A small network was shown many inputs. Here are its activations along a few directions, one row for each input.
In each table, some parts of the input vary, and every possible input appears once, in random order.
A made-up example of a description, with smaller parts first: one of 8 places around a ring, together with either a single point or one of 9 places around a ring or (one of 3 separate values, together with one of 6 places along a line).
Shared parts are said once, and a part with two or three values counts as separate values.
(in the rows, 128 means zero)

Table:
x1: [108 145 151 147 147 111 132 128 124 120 117 107 148 106 122 103]
x2: [121 139 139 124 120 110 111 103 107 103 143 115 118 111 103 157]
x3: [123 125 101 120 128 143 138 136 131  79 146 113 134 109 130 125]
x4: [126  97 127 131 119  93 125  99 105 106 123 112 121 150 104 150]
x5: [128  74  92 124 116 122 137 142 141  88 124  96 141 159 133 121]
x6: [109  97 151 144 143  98 125 126 137 124  95  92 158 164 141 103]
x7: [125 154 132 129 123 108 110  95 116 109 138 126 107  91 114 156]
x8: [ 92 179 137 149 148 111 133 124 134 143 123 120 136  71 140 122]
x9: [114 154  84 119 134 151 137 128 142 107 155 114 117  71 146 132]
x10: [113 163 141 151 154 116 124 121 141 132 107 106 142  86 127 108]
x11: [120 157  89 117 134 152 135 129 137  90 130 112 128 101 140 133]
x12: [186 152 201 122 112 175 162 190 154 251 120 232 127 176 130 118]
x13: [126  85 138 125 119  91 112 104 117 106 123 104 117 166 115 141]
x14: [202 141 190  89  78 176 145 157 135 233 154 240  86 181 115 151]
x15: [125 171 120 116 129 112 107  92 113 128 161 123  99  79 119 137]
x16: [109 105  73 137 128 142 112 139 121  96 123 120 134 128 145 130]
x17: [ 99 127 122 160 154 120 103 122 115 140  98 104 149 131 142 107]
x18: [128 103 114 127 129 105  96 103  83 117 136 117 111 125 118 134]
x19: [114 103 141 148 157 105 136 121 133 126  94  91 155 145 124  96]
x20: [127  89  95 120 133 134 141 128 137  80 128 105 149 155 143 129]
x21: [196 130 151  88  84 212 165 199 164 211 150 238 111 182 139 135]
Describe the family of inputs behind these rows.
> one of 3 separate values, together with either a single point or one of 6 places along a line
Changing only the choice among 3 separate values turns x12 into x14. The same change can be made to x10. Which row results?
> x7
List by row number the other rows that have the choice among 3 separate values in common with x11.
> x3, x5, x9, x16, x20, x21

Table:
x22: [121 116 102 134 144 125 140 150 127 105 118 135 160 124 134 126]
x23: [130 103 109 115 113 139 137 136 128  89 124 126 144 169 117 158]
x24: [123 146 123 122 157 138 118 121 136 106 137 104 155 113 150 125]
x25: [ 97 152 147 143 127 119 135 113 123 129 116 107 119 124 140 103]
x26: [119 103 109 149 128 132 112 157 144 126 118 116 140 118 122 109]
x27: [118  94 126 131 111 112 145 114 104 128 105 131 124 175 128 152]
x28: [125 141 124 133 135 100 125  81 114 136 144 112 107  89 134 135]
x29: [ 93 164 124 136 122 111 143  92 101 122 139 119 113 103 113 159]
x30: [130 110 111 121 142 122 129 154 153 103 124 125 146 123 128 104]
x31: [117 151 107 139 145 151 117 129 112 109 113 115 123 112 137 107]
x32: [135  86 159 114 120 113 115 131 125 107 135 119 136 173 114 127]
x33: [123  80 109 135 108 142 106 138 108 120 135 124 121 157 140 126]
x34: [132 152 131 130 158 117 132  99 122 127 106 108 135 126 137 114]
x35: [101 120 123 146 134 108 154 130 122 136  98 127 143 142 120 131]
x36: [109 145 129 128 127  96 124  94 108 128 146 123  96  89 133 125]
x37: [177 160 171 107  90 178 161 166 149 207 134 227 119 150 126 148]
x38: [120 105 150 140 142 108 125 130 156 137 123 102 160 137 114 124]
x39: [193 153 178 108 107 182 155 160 161 213 152 208 111 156 133 136]
x40: [133  83 108 114 107 117 121 138 142 111 133 123 124 159 144 131]
x41: [145  85 131 125 119 110 136 108 134 134 112 108 122 175 124 140]
x42: [186 154 163 106 102 181 135 175 136 224 140 215 105 151 121 128]
x43: [177 157 181 101  96 177 155 173 155 206 154 218 100 156 131 126]
x44: [137  87 121 111 129 145 121 125 124  99 153 115 147 167 139 137]
x45: [119 107 119 132 139 129 128 143 167 121 135 103 162 128 128 129]
x46: [117 148 133 153 132 115 111 118 126 140  94 104 118 117 121 111]
x47: [106 113 158 129 147 119 127 139 125 117 132 122 153 142 115 103]
x48: [114 144  99 126 131 125 100 118 124 116 147 113 107  78 121 148]
x49: [146  89 137 134 116 130 115 127 105 119 109 118 114 169 102 120]
x50: [134 105 143 150 140 118 107 144 125 128 106 120 143 127 100  96]
x51: [120 146 113 118 150 125 120 131 129 104 125 121 135 108 159 108]
x52: [116 161 108 106 131 137 134 113 130  88 155 115 105  90 117 136]
x53: [137 144  97 114 145 131 127  98 117 104 153 117 114  78 142 134]
x54: [ 91 162  96 125 123 133 147 108 112 105 147 119 114  91 129 166]
x55: [132 152 145 148 132 105 121 123 126 113 103 114 151 109 125 121]
x56: [104 147 114 147 125 127 131 133 126 114 120 114 145 102 157 132]
x57: [130 142 113 138 132  92 100  99 111 139 126 120  95  82 114 133]
Describe the family of inputs behind these rows.
> one of 4 separate values, together with either a single point or (one of 2 separate values, together with one of 4 places along a line)
Changing only the choice among 4 separate values turns x37 into x42. The same change can be made to x55. Which row results?
> x46
Change only the place on the line of 4 in x46. List by row number the other rows that result.
> x49, x50, x57
List by row number the other rows that have the choice among 4 separate values in common with x52.
> x25, x30, x32, x36, x40, x43, x47, x51
Change only the choice among 4 separate values in x45. List by row number the other rows that result.
> x22, x26, x30
